A small network was shown many inputs. Here are its activations along a few directions, one row for each input.
Each table varies a few parts of the input and shows all the possible inputs, shuffled.
Descriptions start from the smaller parts, as in this example, which fits no table here: one of 4 places along a line, together with either a single point or one of 11 places around a ring or (one of 2 separate values, together with one of 8 places around a ring).
Shared parts are said once, and a part with two or three values counts as separate values.

Other details of the inputs vary at random and push rows far along two fixed directions, the same in every table; ignore that.
These rows show it; all are for the same input, with only those details redrawn:
[ 53  11 -41 -15  47 -19 -17 -10  -9 -18  24 -69  17 -19 -22]
[-13  12  64 -29 -32  26 -14  17  29  -3  61  37 -46   1   4]
[-32   2 -83  -8  47   5  49 -73 -42  49 -29 -39  72  -8  48]
[-13  12  64 -29 -33  26 -14  17  29  -3  61  37 -47   1   4]
[ 23  12   7 -21  11   2 -16   2   9 -11  41 -21 -12 -10 -10]
[-23  13  80 -31 -44  33 -14  21  34   0  67  53 -56   4   8]
[ 56  11 -45 -15  50 -21 -17 -11 -10 -19  23 -74  19 -20 -24]

Rows:
R1: [ 40  21 -10 -18  40  -8 -13 -20   4 -15  30 -34   0  -2 -28]
R2: [ 49   8 -18  -5  24 -20   2  38  23 -13   2 -28  17   2 -17]
R3: [ -6 -14  52  28 -46   3 -11  48  27   0  -2  23 -39  -8 -20]
R4: [ 68  28 -35  -4  50 -18  -2   8  12  -5 -13 -41  28  -1 -50]
R5: [  7  10   5  21  -7  -8 -40   7 -18 -32   2 -14 -18 -10 -26]
R6: [  5 -35  22  10   7 -20 -35  -2   2 -40  17 -17  -6   1 -14]
R7: [-72  13  15 -16 -22  29  55 -16  -9  39 -37  87  40  31  83]
R8: [ 30  -1  32 -17   0  -4  -5  43  36 -14  13  25   6  14  -5]
R9: [-50 -17 -31  -3   0  19  68 -36  -8  78 -23   6  40   3  64]
R10: [-56 -37 -41  30  14  -3  42 -35 -21  38 -78  12  74  15  36]
R11: [ -1  32  61 -18 -38  11  -3  56  30 -19  24  57 -36  17  14]
R12: [-53 -14 -69  27  44  -1  33 -95 -48  38 -56 -34  59   1  16]
R13: [ 53  11 -41 -15  47 -19 -17 -10  -9 -18  24 -69  17 -19 -22]
R14: [ 26  -8  -9  28   7 -15 -22  24   7 -10 -26 -33   6 -12 -52]
R15: [ 68  18 -45  -4  42 -20  -5  23   7  -5 -12 -56  33 -14 -39]
R16: [-47 -27 -73  39  24 -11  49 -36 -28  41 -83 -23  75   6  28]
R17: [ -6 -37  33  18 -16 -10 -19  24  27  -9  14  -9 -24   9 -24]
R18: [-100    2   50  -20  -39   60   62  -41   24   87   -1   98    0   37
   54]
R19: [ 48  -6 -29  24  35 -44 -30  16 -20 -51 -41 -46  32  -2 -32]
R20: [-17  42 -78   0  47   3  57 -58 -42  43 -71  -7  78  10  30]
R21: [ 36 -22  16 -21  20 -12  -9  20  29  -9  27 -12  10  14  -6]
R22: [  9 -17  22  18   7  -5 -23  -5  19   0   1 -17 -17   7 -55]
R23: [ 61 -12 -42  -9  50 -31  -2  13  14  -9  13 -72  26   0 -21]
R24: [ 11   1  25 -21   0  -2  -9  14  21 -21  51  -3 -22   4  10]
R25: [ 17  25  15  22   1  -9 -25  10  -4 -26 -27   0 -13   4 -49]
R26: [ 34 -31 -29 -23 -10   0 -17  -9  -8 -22  22  -7 -48 -23 -22]
R27: [-89  22  21  -8 -49  43  55 -25 -19  54  -2  83   0  10  98]
R28: [-33 -33  89  16 -66  17 -14  39  39  12  31  40 -66   2  -9]
R29: [-39  33 -54  -4  13  16  55 -34 -35  49 -58  14  62   4  50]
R30: [-62 -14 -51 -14 -37  35  44 -54 -47  37 -36  68  -7  -2  60]
R31: [ 28   3 -18  32   4 -27 -30   8 -28 -35  -4 -44 -11 -22 -15]
R32: [ 20 -23  12 -18 -49  19  -4  36  24  -3   2  54 -60  -9 -27]
R33: [ 28  27   0 -13   8 -12 -15  21  -1 -35  30  -5  -9   4  11]
R34: [-13   6  51  19 -39  -4 -21  45  13 -31  -6  33 -35  10 -11]
R35: [-13  16  52  17 -42   9 -27  37   7 -19  -9  34 -37   0 -26]
R36: [ 43  34   4  -5  -3 -11  -1  41   2 -14   2  -9 -10 -12   0]
R37: [ -6 -22  34  19 -24  -6 -23   9   3 -17  26 -14 -41 -18  -9]
R38: [-55 -13 100   3 -68  32 -32  18  29  -8  48  61 -74   3  -9]
R39: [-65  12 -46  30  15  10  28 -77 -52  31 -59  12  44  11  29]
R40: [ 44  -1 -13 -15  25  -7  -8  13  18   7  20 -43   8  -5 -29]
R41: [ 62  46 -40  -9  51 -20 -19 -15 -20 -31   8 -43  17  -3 -29]
R42: [-27   9  85  21 -73  14 -17  54  17 -13   4  60 -64  -1  -1]
R43: [ 53 -44 -46 -17   3  -7 -10   2   2  -4   2 -26 -30 -18 -40]
R44: [-29 -26  73  11 -47  19 -25  27  35   9  24  30 -49   6 -30]
R45: [ 16  37  22 -18 -12   9 -21  19   1 -19  35  17 -23  -2   1]
R46: [ 15  -9  35 -28   6  -4 -16   9  20 -27  48  10  -9   9  12]
R47: [ 25 -10  -7  19  18 -32 -41   3 -21 -55  -5 -24  10   1 -14]
R48: [ 37  16   5 -19  18 -15 -23  15  -4 -43  26   2   7   8  12]
R49: [ 71  11 -39   3  32 -26   5  33   8  -3  -8 -57  22 -21 -21]
R50: [-29 -10 -87  -7  -9  16  54 -44 -51  38 -77  31  24  -8  39]
R51: [-89 -33 -25  23  -3   8  39 -58 -28  35 -32   8  32   9  55]
R52: [ 43   2 -27  31  35 -25 -20   2   2 -15 -36 -46  18  -4 -70]
R53: [-19   1  45  18 -35  -3 -32  24   2 -39  20  27 -41   8   0]
R54: [-113   -3   57  -18  -66   58   62  -29    7   70   22   98  -21   11
  100]
R55: [-61 -56 -38  23  19  -3  38 -54 -21  45 -57  -6  67  18  38]
The inputs of R12 and R22 match in every part but one. If R1 is changed in the same way as R12 into R22, which row does it become? -> R18
The inputs of R36 and R9 match in every part but one. If R7 is changed in the same way as R36 into R9, which row does it become? -> R21
Describe the family of inputs behind these rows. -> one of 5 places around a ring, together with either a single point or (one of 2 separate values, together with one of 5 places along a line)
Change only the place on the ring of 5 in R23. List by row number the other rows that result. -> R2, R11, R24, R33
Change only the choice among 2 separate values in R54. List by row number the other rows that result. -> R37

Rows:
R56: [ 59  38 -44  -2  33 -17   4  26   0  -7  -4 -48  17 -12 -15]
R57: [-13 -11  40   2 -26  18  -2  12  38  23  25  17 -36   7 -31]
R58: [ -2 -13 -34 -17   6   2   3 -28 -16 -10  16   3  -6  -1  20]
R59: [-28  -9 -18  31  -7 -16   9  -1 -24  -8 -39  -7  16   3  21]
R60: [ 35  14  14 -25  -8   1  -5  42  26 -23  19  33 -17  13  -5]
R61: [-42 -20  -3  12 -16  18  34  -8  14  53  -7   4   0   0  18]
R62: [ 48  -5 -66  -6  31 -27 -12 -10 -28 -25  18 -67   1 -20  -1]
R63: [-29   6 -18 -10 -18  23  28 -34 -24  33   4  12 -17 -21  40]
R64: [ 35  27 -31 -14  47 -15   4  -3   0 -14 -15 -23  37  15 -14]
R65: [ 72  15 -50 -14  25 -23  11  26 -10  -8 -15 -36  18 -16  -3]
R66: [-55 -13 -20 -14   2  12  28 -50 -21  10   2  25  17  11  57]
R67: [ 16  -7  53  11   7  -7 -26  14  35  -3  34 -23 -12   4 -42]
R68: [  6 -18 -25   4  11   4  21 -23   4  41 -18 -23   9 -12 -24]
R69: [ 38   9  18  22 -26 -10 -30  42   0 -29  -6  -8 -49 -25 -41]
R70: [ -6  14  59  35 -25  -8 -32  33   6 -28   6   6 -28  -3 -12]
R71: [ -8  11  32  17 -41  13 -12  12  -2  -2 -16  37 -42  -8 -30]
R72: [-25  16  42  -1 -12  10  -9 -10  -2  -2  44   5 -22  -6  30]
R73: [ 56   2  10 -29   0   0 -41   2   4 -38  42  -3 -55 -13 -42]
R74: [  0 -49 -33  -6   6   0  29 -19   4  29 -24   0  16  -3   5]
R75: [-29  -5 -31  -6   8  -4  19 -33 -28   4   8 -17  14  -3  48]
R76: [-32 -43  21  -7 -27  16  17   4  31  23   9  42 -17  17  10]
R77: [-51  -4  15  27  -3   4   2 -31 -20   6 -42  34  24  22  15]
R78: [  7  -9 -38   7   8  -3 -45  15 -32 -21 -37 -40  47 -35 -32]
R79: [-21 -15  52  16 -10   4   1  12  30  21  23  -6  -6   2   5]
R80: [-24 -24  -6   6 -16  17  37  -9   9  54 -15   2  -3 -13  13]
R81: [-36 -17   5  15   0   5  26  -7  16  35  -4 -17  12   1  13]
R82: [-12 -24  45  -6  -6   7 -10   7  40   1  20  15 -20  21 -27]
R83: [  2   5 -29 -24   0  12  42  -6  -6  23 -30  41  24   6  35]
R84: [  2 -15 -35  23 -15 -11  11   1 -32   1 -48  -3   2 -15   9]
R85: [-32  -6 -25  20  -6   7   7 -25 -22   7 -49  26   8  14  -4]
R86: [ -4 -28  11   6  28  -6  -3 -21  15  12  -1 -17  25  17 -14]
R87: [-93  11  10  31 -27  22  33 -37 -21  36 -48  47  16  17  30]
R88: [ 29 -12  14  14 -20 -16 -39  38   8 -52   0  14 -39   2 -37]
R89: [ 14  22  23 -14 -15  11 -29   0   8 -18  54   3 -54  -7 -27]
R90: [-15   2  36  15 -16  -2 -27  11   5 -32 -12  28 -24  17 -27]
R91: [ 22  46  51  -7   5   1 -14  26  23 -10  27  12  -1  11 -14]
R92: [ -5  20  30 -42 -23  34 -24  48  14   3  16  32  23 -15   0]
R93: [ 69  21 -49 -22  41 -12   3   1  -7  -8 -24 -23  23  -3 -29]
R94: [ 16  34  30 -17 -29  20  16  39  19  15  10  36 -29  -8   9]
R95: [ 32 -10 -59  32  15 -34 -11  10 -30 -26 -38 -49  13 -13 -16]
R96: [-26 -17  -4  28   5 -15  -1 -17 -23 -14 -39  11  32  12  20]
R97: [ 32  39 -30   0  36 -17  13  16  -1  -4  -8 -44  32  -5   3]
R98: [-11  14  52 -18 -12   9   7  22  23  -6  16  58   7  26  33]
R99: [  8 -34 -21  -7  11   5  14 -21   9  29 -19  -4   5   1 -22]
R100: [ 19  17  28 -23  -1  -4  -2  36  27 -27  18  30  -4  19   5]
R101: [-51  20  -6 -20 -12  36  48 -23   1  47 -27  72  21  31  42]
R102: [-68  11 -12   0  -6  21  36 -46 -23  33   4   8   9  -2  60]
R103: [-11  14 -14  29  -9   0  -6  -7 -16   0 -31   1  -6  -1 -26]
R104: [-19  -8  54   3 -16  10  -6  12  41  12  29   7 -26  11 -29]
R105: [ 32   5   4 -22   4   2 -36  -4   4 -34  44  -3 -44   1 -32]
R106: [ 23 -37 -50 -13  35  -4 -28   7  -5   9 -11 -75  64 -36 -37]
R107: [ 28   9 -54  38  19 -26 -11   5 -27 -16 -38 -56   9 -20 -27]
R108: [-23 -10 -17  38   5 -22   5 -11 -33  -3 -42 -15  36   2  29]
R109: [-24 -32  40   3 -24   1   7  24  33  10  22   8 -19  11  10]
R110: [-12   6  33 -22  -6  12 -22 -15   7 -24  42  22 -35  12  -4]
R111: [-17  17  -7  -2  12  -3  35  -2 -11  22 -16   9  50  14  58]
R112: [ 37   4 -22  -8  52 -22 -32 -35 -20 -34  22 -50  17  -1 -17]
R113: [-44  37 -14  -9  -8  30  50 -21  -4  53 -24  45  25  16  33]
R114: [ 18  -5 -47 -31  25   6 -42 -10 -33 -17  18 -56  39 -43 -13]
R115: [-21  18  63  30 -25   1 -29  11   5 -18   1  25 -22   8 -21]
R116: [  3 -19 -53 -21  11   2  18 -43 -31   4  -6   0   7 -13  27]
R117: [  1 -39  31  -6 -39   9   9  28  29  20  16  20 -38  -6   0]
R118: [-14 -38 -21   7  -6  -1  25   1   9  32  -6 -12   6   2  14]
R119: [ 83  39 -46 -12  40 -18  -2  11  -5  -8 -12 -47  16 -18 -44]
R120: [-53 -38  15  14  -6   4  34 -17   6  44  -8   6  31  13  49]
R121: [ 27  21  14 -17 -19   1   3  49  20  -8  20  21 -20   7  10]
R122: [-17 -39  22  -3  -4  -2   6   6  30   1  11  10  -2  16   0]
R123: [-20  21  52  -6 -10  13 -20 -19   2  -7  49  14 -25   2   5]
R124: [ 41 -36  44   1  12 -24 -36  32  39 -34  38 -22 -12   7 -34]
R125: [-19  22  31 -11 -10  13 -13 -16   3 -10  43   8 -31   1  -3]
R126: [  0  24  -6 -10  34   0  16 -18  -4  10 -18   9  49  23  18]
R127: [-28 -13  29  16 -26  -4 -12  15   2 -30 -15  39 -16  15   2]
R128: [ 46 -20 -59  18  20 -30 -11  -3 -30 -30 -50 -29  13 -17 -27]
R129: [ 36  42  44  -2   7  -8 -15  45  23 -18  30  -8  -4   0  -3]
R130: [ -7  -9 -31  15  -2   2   6 -25 -28   5 -57  16   6  -1 -13]
R131: [  0 -11 -37 -15  -7   3  18 -25 -30  11   5  -6  -9 -19  35]
R132: [ 49  21 -40  -6  38 -31   7  24  -4 -20  -7 -49  35   0   5]
R133: [  2  15  37  30 -22 -11 -29  38   8 -35   2  -6 -35  -6 -25]
R134: [-19 -13 -20  -8  25  -6   6 -47 -26  -6   9  -6  29   4  43]
R135: [-13  -5 -11  -1  13 -10   3 -28 -26  -3  20 -21  16  -4  45]
R136: [ -8 -31 -24   0  16   5  13 -23  12  28 -14  -6  12  13 -17]
R137: [ 50  49  32 -12  12  -9 -23  42  29 -31  31 -12 -15   5 -42]
R138: [  8  16  27 -21 -26  21 -15  -8   2  -3  41  21 -56 -16 -16]
R139: [-14  14   2  -7 -17  15   0  -8  -5   5  34   2 -35 -12  17]
The inputs of R110 and R64 match in every part but one. If R125 is changed in the same way as R110 into R64, which row does it become? -> R137
The inputs of R135 and R108 match in every part but one. If R89 is changed in the same way as R135 into R108, which row does it become? -> R103
Describe the family of inputs behind these rows. -> one of 4 separate values, together with either a single point or (one of 4 places along a line, together with one of 5 places around a ring)
Change only the place on the ring of 5 in R77. List by row number the other rows that result. -> R70, R96, R108, R115
Change only the choice among 4 separate values in R118. List by row number the other rows that result. -> R62, R95, R121
A walk changes only the place on the line of 4. It starts at R83 and steps to R60. List the rest of the walk in order. -> R100, R98
Change only the place on the line of 4 in R57. List by row number the other rows that result. -> R67, R68, R104
